A small network was shown many inputs. Here are its activations along a few directions, one row for each input.
Each table varies a few parts of the input and shows all the possible inputs, shuffled.
A made-up example of a description, with smaller parts first: one of 6 places along a line, together with either a single point or one of 11 places around a ring or (one of 2 separate values, together with one of 8 places around a ring).
Shared parts are said once, and a part with two or three values counts as separate values.

Other details of the inputs shift rows strongly along two fixed directions, in all tables alike. That doesn't count.

Rows:
R1: [ -3 -31  -5   1  -6  -8   0 -19   5  -1  -6 -10]
R2: [ -3 -33  -2   0   3 -14   6 -11   8  -6  -3 -15]
R3: [-3  6  8 -6 12 -9 -3  1  4  2 11 17]
R4: [  6  18 -18  17  -3  11   6  11   1   2  -8 -28]
R5: [ 7  1 11 -3 -7 10  4  4  2 -9  7 20]
R6: [  1  -1  11 -16  -2   4   8  -4 -10  -2   0  17]
R7: [ 3  5 18  3  3 11 -1  0  6 -3  6 18]
R8: [-7  6  7 -3 11 -7 -3  0 -1  0 10 19]
R9: [  1  14 -20   8  -6  -4 -14  11  -5  15 -12 -18]
R10: [ -3   6  -7   2   4  -1   2  14 -11  10 -21 -26]
R11: [ -2 -25 -14   2  -9 -13 -10 -12   4 -12   6  -7]
R12: [ -5 -24  -8   4  -3 -10  15 -25   3  -8   5 -20]
R13: [ 0  1 15  1  8  9  3  5  6 -5  8 16]
R14: [  7   6  -9  12   2   6  -4  23   4   4 -11 -26]
R15: [ -2  56  -7  -3   7   8   3  14 -14  20   1   1]
R16: [ -5   1   9 -17  -2   5   7  -7  -6  -2  -2  18]
R17: [ 2  2  9 -5 -5 13  1  2  5 -8  6 20]
R18: [  3  15 -12   9   0  -6 -15  11  -7  10 -11 -23]
R19: [  2 -29  -7  15 -11  -1  -5  -9  17  -8   2  -8]
R20: [  3   5   4 -10  -2  -3  -4  -1  -6  -3  10  22]
R21: [ -3   2  18  -9   7   2   4 -10  -5   4  -2  14]
Each input here is: one of 3 separate values, together with either a single point or one of 6 places along a line.
Changing only the choice among 3 separate values turns R1 into R19. The same change can be made to R10. Which row results?
> R13
Change only the place on the line of 6 in R3. List by row number the other rows that result.
> R8, R9, R11, R18, R20

Rows:
R22: [  4 -42 -21  17  -7 -27  14 -26  10 -15   5 -48]
R23: [ -5 -56  29  18   5   5   3 -46  38 -25  25  30]
R24: [  1 -40 -18  40  -6 -11  -9 -15  38  -6   6 -38]
R25: [ -5  36  24 -26   6  -2  -9 -11 -10  15  20  49]
R26: [ -1  22  33 -37  -3   9  -4  -2 -11  13   2  51]
R27: [ -1  38  34 -21  13   9  29 -14 -12  -1  12  40]
R28: [  8  15 -14  -2  -7  -4 -14  36 -16  23 -36 -13]
R29: [  4  20 -16   7   1  -1 -19  24 -25  19 -32 -15]
R30: [ -6  36 -34  -6   6  -2  -2  10 -12  19 -14 -28]
R31: [ 12  36  10  -5  -1  27   1   8  10 -10  37  53]
R32: [ -7 -47  22   3  17 -28   0 -19  30 -29  43  28]
R33: [  8 -43 -25  14  -4 -24  15 -30  10 -16   8 -49]
R34: [  8  36  13  -2  -5  24   1  11  10 -10  35  54]
R35: [ -3 -53  25 -22  -9 -13  -8 -44   8 -18  19  34]
R36: [  8  16   0   3  11   7 -11  47  -9   5 -24 -28]
R37: [  6 -52  13  12 -17  12   2 -30  23 -48  38  39]
R38: [ 11  23  24 -11  -8  41   1  17   2 -12  18  56]
R39: [  4 -41 -21  38  -3  -9 -10 -18  38  -6   8 -39]
R40: [-12 -55 -20  15  -8 -14   9 -27  -5 -10  -7 -44]
R41: [ -1  15  39 -21  19   9   5  25   4  -2   8  45]
R42: [  6  34 -24  -2  -5  -7 -20  10 -17  24 -11 -27]
R43: [  7  23  38 -31  12  22  28  -7 -11   4   2  39]
R44: [ -7 -50  16  -2   1 -33  -5 -39  12 -24  27  45]
R45: [-19 -48  11 -18   6 -10  12 -51  10 -27  20  32]
R46: [ 11 -42 -29  37 -33  -6  -9  -3  20 -39  13 -31]
R47: [  7  31 -15  10  18  -5 -11  40  -3  10  -4 -31]
R48: [  1  34 -13   0 -13  -9 -19  12 -24  15 -21 -26]
R49: [  3  28 -24  10   1 -16 -19  26 -13  26 -16 -16]
R50: [  1  30  15 -18  20  -4  -7  -3  -6  15  20  58]
R51: [-12  19  32 -30  13  22  21  -6 -17  16   6  45]
R52: [ 13  21  -4  -6  -6  10  19  22 -15  14 -32 -34]
R53: [  8  21  -1  19  -6  24  -6  31  12  22 -30 -26]
R54: [  1  30  -4  14  12  -6  -9  42  -9   2 -14 -29]
R55: [-18  32  28 -20  14   8  22 -12 -18  10  16  44]
R56: [  3  34  -5  30  -1  15  -8  22   8  16 -20 -28]
R57: [-17  37  12 -30  18   3  11 -11  -4   9  18  49]
R58: [  4  21  -3  11  15   5 -11  40 -13   4 -21 -29]
R59: [-12 -46 -27  17  -7 -28   8 -23   5  -3   8 -42]
R60: [-11  35 -25  -4  -1  -3   1  12 -18  10 -25 -27]
R61: [-16 -54  13 -26  -2 -13  15 -38  19 -23  16  35]
R62: [ 2 20 40 -4 11 34  2  1 17 10  3 44]
R63: [  5 -52 -13  14  -8 -13  17 -30   1 -22  -9 -49]
R64: [  8  14 -13  -1  -3   1 -19  30 -20  21 -35 -16]
R65: [ -7 -59 -18   6 -15 -16  13 -13   3  -5 -12 -40]
R66: [ -5  20 -20 -15  -2  11   0  19 -16  14 -35 -27]
R67: [ -1 -50 -19  10 -20 -23 -20 -27  -5 -13 -10 -40]
R68: [ -5  31 -26   1   6   1   7  11 -19  27  -9 -32]
R69: [ 18  22 -18  12 -26  28  -6  46  -1  -2 -18 -16]
Changing only one part turns R34 into R31. The same change can be made to R22. Which row results?
> R33
Changing only one part turns R50 into R29. The same change can be made to R30. Which row results?
> R45
What is each input in this table made of?
> one of 6 places along a line, together with either one of 3 separate values or one of 5 places along a line
Change only the place on the line of 6 in R25. List by row number the other rows that result.
> R26, R35, R42, R48, R67
Change only the place on the line of 5 in R28. List by row number the other rows that result.
> R26, R52, R61, R65
Which other rows agree with R56 in the place on the line of 6? List them by row number.
> R27, R44, R46, R48, R54, R55, R60
Change only the choice among 3 separate values in R24. List by row number the other rows that result.
> R32, R34
